These are the activations of a small neural network, seen along a few directions. Each row is one input.
Each table varies a few parts of the input and shows all the possible inputs, shuffled.
Descriptions start from the smaller parts, as in this example, which fits no table here: one of 2 separate values, together with either a single point or one of 11 places around a ring or (one of 5 places around a ring, together with one of 6 places along a line).
Shared parts are said once, and a part with two or three values counts as separate values.

Other details of the inputs vary at random and push rows far along two fixed directions, the same in every table; ignore that.

A family of inputs:
R1: [ 0.15  1.10  0.89 -0.24 -0.56  0.52 -2.72 -0.58  1.14 -0.08 -0.28  1.33
  0.73 -0.81]
R2: [-1.51 -0.09 -0.27 -0.90  0.09  1.30 -1.22  1.06 -0.31  1.29  0.60  0.80
  0.13 -1.61]
R3: [-0.21 -5.30 -1.59  0.98 -1.69 -8.70  0.54 -0.92  1.44 -2.51 -1.92 -5.92
 -1.57 -2.95]
R4: [ 1.89  4.31 -3.64  0.01  2.32  4.24  6.99 -4.31 -4.38  2.46 -2.84  2.30
  3.02  2.68]
R5: [-0.54  2.79 -3.00  2.45  0.98  5.38  6.61 -4.86 -4.59  0.85 -0.39  0.94
  3.45  2.32]
R6: [-0.07 -0.09  0.56  0.47  0.87  0.89 -1.78  1.41  0.00  0.31  0.98  0.08
 -0.20 -0.03]
R7: [ 1.35  1.06  0.48 -2.27  1.98 -1.13 -0.24  1.85  0.17  0.87 -0.41  1.78
 -0.63  0.82]
R8: [ 3.22 -1.24 -4.46  6.16 -1.74 -2.73  7.75 -4.30 -3.10 -0.67 -3.75 -5.88
  1.20 -0.27]
R9: [ 2.32  0.52  1.76 -1.86  1.12 -0.81  0.02  1.75  0.23  1.10 -0.61  1.39
 -1.73  1.77]
R10: [-0.44  0.61 -0.01  0.60 -0.35  0.65 -1.90  1.19  1.18  0.22  0.12  1.47
  0.63 -0.28]
R11: [-1.19 -0.17  0.41 -0.88 -0.41  0.09 -1.27 -0.81  1.92 -1.25  1.10  1.26
  0.18  1.13]
R12: [-0.27 -0.54  2.05  0.42 -0.37  0.63 -0.62  1.19 -0.10 -0.71  1.49 -0.28
 -1.46  1.77]
R13: [-0.93  0.45  0.61 -1.61 -0.12  1.17 -1.99 -0.71 -0.30  0.98  0.24  0.72
  0.08 -2.15]
R14: [ 1.01  1.97 -0.38 -2.24  0.76 -1.27 -0.53  1.71  1.28  0.45 -1.31  3.01
  0.07  0.55]
R15: [-1.65  0.44  0.62  0.26 -0.60  0.16 -0.84  1.02  1.22 -0.79  0.75  1.49
  0.63  0.47]
R16: [-0.94  0.84 -0.09  0.31 -0.84  0.87 -0.82  1.70  1.82  0.00  0.72  1.21
  0.97 -0.58]
R17: [-2.21 -0.86  0.18 -2.25  0.16  0.87 -0.49 -0.92  0.50 -0.31  1.50  0.67
 -0.52 -0.36]
R18: [ 0.50  0.35  1.47 -0.39  0.65  0.80 -2.57 -0.32 -0.04 -0.05  0.51 -0.05
 -0.04 -0.55]
R19: [-1.30 -0.22  1.19  0.12  0.56  0.37 -0.72  1.25  0.00 -0.64  1.63  0.08
 -0.17  0.75]
R20: [ 0.97 -0.45  1.40  0.73 -0.03  1.17 -1.67  1.38 -0.12  0.14  0.85 -0.26
 -1.47  0.97]
R21: [-1.98  0.07 -0.32 -1.21 -0.38  1.55 -0.16  1.57  0.29  1.07  1.15  0.55
  0.48 -1.91]
R22: [-0.57  0.18  0.51  0.21  0.37  1.08 -0.69  1.90  0.62  0.13  1.62 -0.19
  0.12 -0.34]
R23: [ 0.16 -1.25  1.89 -0.80 -0.22  0.58 -1.04 -0.53  0.52 -1.21  1.76 -0.50
 -1.73  2.50]
R24: [ 2.23 -4.48 -0.25  1.93 -2.57 -7.68 -0.65 -0.69  0.58 -1.65 -3.50 -6.00
 -2.21 -3.90]
Each input here is: one of 4 places along a line, together with either a single point or one of 5 places along a line.
Changing only the place on the line of 4 turns R2 into R10. The same change can be made to R17. Which row results? -> R11
List by row number the other rows that have the place on the line of 4 in common with R24. -> R8, R9, R12, R20, R23
Change only the place on the line of 4 in R7. List by row number the other rows that result. -> R4, R9, R14
List by row number the other rows that have the place on the line of 4 in common with R18. -> R3, R6, R7, R19, R22

A family of inputs:
R25: [-0.08 -0.28  0.75  0.99 -0.35  0.20 -1.20  1.61  0.31  0.14  0.50 -0.46
 -0.23 -0.62]
R26: [ 0.22 -0.50  0.77 -0.04  0.16 -0.61 -0.84  0.94  0.56 -0.77  0.59 -0.22
 -0.81  0.81]
R27: [-0.12  0.69 -0.35 -1.26  0.34 -0.65 -0.92  1.42  0.29  1.04 -1.04  1.16
  0.42 -1.62]
R28: [-0.62  3.65  0.07  0.11  1.58  7.16  0.17 -1.87 -1.40  1.10  1.93  3.81
  2.40  2.55]
R29: [ 0.01  0.07 -2.27  2.05 -0.53 -0.26  3.26 -1.44 -1.22  0.20 -1.08 -1.48
  1.40 -0.77]
R30: [ 0.11 -0.40 -1.75  0.96  0.04 -1.30  2.83 -2.64 -1.27 -0.62 -1.15 -1.30
  0.88  0.12]
R31: [-1.00 -0.06 -0.14 -0.39 -0.50 -0.05 -0.88  0.72  0.85 -0.13  0.45  0.21
  0.11 -1.04]
R32: [ 0.07 -0.23  1.11  0.37 -0.31 -0.10 -1.89  0.16  0.24 -0.26  0.22 -0.34
 -0.25 -0.50]
R33: [ 0.27 -0.73  1.04 -0.39 -0.11  0.11 -1.00  0.49  0.11  0.01  0.64 -0.83
 -1.08 -0.14]
R34: [-0.10  0.40 -0.11 -1.98  0.22 -1.12 -0.15  1.14  0.72  0.64 -1.03  1.37
 -0.19 -0.52]
R35: [-1.03 -0.39 -0.02 -0.80  0.08 -0.65 -0.48  0.75  0.64 -0.40  0.70  0.26
 -0.20 -0.07]
R36: [ 1.33 -0.31 -1.05  1.97 -0.62 -1.03  2.54 -2.82 -1.32 -0.73 -1.55 -1.71
  0.43  0.84]
R37: [ 0.32 -0.64  0.85 -0.30  0.33 -0.74 -1.09  0.33  0.76 -0.71  0.57 -0.17
 -0.67  0.87]
R38: [-1.36 -0.20 -0.08  0.26 -0.37  0.18 -0.80  1.47  0.37  0.43  0.54  0.06
  0.28 -1.47]
R39: [-1.15 -0.24  0.31 -0.32 -0.28 -0.03 -1.40  0.07  0.36 -0.10  0.23  0.28
  0.21 -1.44]
R40: [ 2.60  0.99 -2.08  1.90  0.25 -0.94  2.53 -1.53 -1.78  0.90 -2.71 -0.65
  1.13 -0.36]
R41: [ 0.16 -0.09 -1.84  1.38 -0.52 -0.70  2.47 -2.69 -1.09 -0.36 -1.39 -1.33
  1.21 -0.87]
R42: [ 1.23  0.85 -2.59  0.53  0.12 -1.32  3.14 -1.49 -1.17  0.76 -2.78 -0.48
  1.44 -1.03]
R43: [ 0.23 -0.56  0.89 -0.15 -0.41 -0.47 -1.19  0.17  0.97 -0.56  0.29  0.02
 -0.65  0.63]
R44: [-0.04 -0.58  0.98  0.29 -0.43 -0.23 -0.38  1.45  0.58 -0.26  0.54 -0.19
 -0.85  0.44]
R45: [ 0.73  2.95  1.28 -0.52  2.43  7.01  1.16 -1.60 -2.37  0.78  2.58  2.88
  0.62  4.91]
R46: [ 1.49  0.04 -1.70  2.68 -0.68 -0.49  2.40 -1.99 -1.07 -0.51 -1.45 -1.92
  0.90  0.15]
R47: [-1.12 -0.33  0.02 -0.64 -0.59 -0.36 -0.56  0.62  0.85 -0.29  0.42  0.45
 -0.19 -0.33]
R48: [-1.09 -0.90  0.38 -1.35 -0.27 -0.16 -0.25  0.30  0.28  0.05  0.60 -0.05
 -0.82 -0.32]
R49: [ 1.30  0.43  0.59 -1.31  1.05 -1.57 -0.38  1.41  0.43  0.48 -0.74  0.85
 -1.12  0.63]
R50: [-1.29 -0.47  0.17 -0.47 -0.48 -0.28 -0.04  1.26  0.64  0.12  0.64  0.25
 -0.21 -0.41]
R51: [ 0.23 -0.59  1.25 -0.50  0.29 -0.83 -1.02  0.16  0.30 -0.77  0.57 -0.30
 -0.89  0.81]
R52: [ 0.07 -0.71  0.98  0.09 -0.08  0.25 -1.44  0.58 -0.14  0.17  0.49 -0.78
 -0.84 -0.50]
R53: [-0.96 -0.66  0.26 -1.11 -0.17  0.14 -0.56  0.39  0.24  0.21  0.65 -0.28
 -0.53 -1.04]
R54: [-1.19 -0.05 -0.23  0.11 -0.47  0.11 -1.30  0.82  0.59  0.04  0.31  0.26
  0.31 -1.39]
R55: [-1.20 -0.56  0.13 -0.62  0.20 -0.56  0.04  1.40  0.43  0.01  0.91  0.06
 -0.21 -0.15]
R56: [-1.12 -0.66  0.19 -0.62 -0.13  0.30 -0.97  0.49 -0.04  0.36  0.51 -0.21
 -0.31 -1.39]
R57: [ 1.31  0.36  0.60 -1.20  0.23 -1.25 -0.49  1.22  0.64  0.54 -0.93  1.09
 -1.03  0.32]
R58: [ 0.06 -0.68  0.95  0.14  0.30 -0.50 -0.29  1.60  0.37 -0.41  0.81 -0.37
 -0.86  0.68]
R59: [ 0.09 -0.12  0.58  0.81 -0.49  0.09 -1.76  0.95  0.52 -0.22  0.28 -0.30
 -0.18 -0.49]
R60: [-0.54  3.48  0.31 -0.65  1.50  6.86  0.92 -2.11 -1.17  0.80  2.08  4.08
  1.94  3.71]
R61: [ 0.38 -0.29  0.77  0.08 -0.32 -0.18 -1.54  0.23  0.99 -0.35  0.37 -0.27
 -0.27 -0.09]
R62: [-0.14  0.50 -0.10 -2.10  0.96 -1.46 -0.06  1.29  0.54  0.65 -0.85  1.10
 -0.30 -0.18]
R63: [ 0.16 -0.75 -1.90  0.72  0.26 -0.74  3.33 -2.30 -1.71 -0.16 -0.86 -1.69
  0.44  0.28]
R64: [ 0.13 -0.42  0.80  0.10 -0.58 -0.35 -0.96  0.79  0.77 -0.62  0.32 -0.04
 -0.80  0.57]
R65: [-0.89 -0.24 -0.04 -0.63 -0.31 -0.15 -1.09  0.11  1.08 -0.13  0.39  0.30
  0.22 -1.03]
R66: [ 0.14 -0.99  1.14 -0.63 -0.21 -0.18 -0.67  0.42  0.13 -0.18  0.57 -0.55
 -1.44  0.57]
R67: [ 1.51  0.63  0.42 -1.00  0.33 -0.93 -0.86  1.36  0.55  0.78 -0.80  0.80
 -0.61 -0.45]
R68: [-1.09 -0.46  0.50 -1.07 -0.43 -0.50 -0.67 -0.13  0.64 -0.40  0.33  0.44
 -0.31 -0.36]
R69: [ 1.45 -0.02 -1.10  2.16 -0.50 -0.64  2.14 -2.72 -1.31 -0.52 -1.42 -1.91
  0.80  0.16]
R70: [ 0.19 -0.27  0.69  0.57 -0.31 -0.03 -1.98  0.32  0.72 -0.18  0.24 -0.23
 -0.02 -0.45]
R71: [ 0.26 -0.33 -2.22  1.24  0.11 -1.11  2.92 -2.65 -0.96 -0.50 -1.15 -1.17
  1.20  0.27]
R72: [ 0.12 -0.32  0.83  0.52 -0.36  0.07 -0.73  1.53  0.57 -0.05  0.62 -0.49
 -0.48 -0.27]
Describe the family of inputs behind these rows. -> one of 2 separate values, together with one of 4 places along a line, together with either a single point or one of 5 places along a line
Changing only the choice among 2 separate values turns R51 into R30. The same change can be made to R40. Which row results? -> R27
Changing only the choice among 2 separate values turns R31 into R46. The same change can be made to R50. Which row results? -> R44
Change only the place on the line of 4 in R37. List by row number the other rows that result. -> R43, R61, R70
Change only the choice among 2 separate values in R45. List by row number the other rows that result. -> R63
List by row number the other rows that have the choice among 2 separate values and the place on the line of 4 in common with R53. -> R29, R31, R41, R42, R65
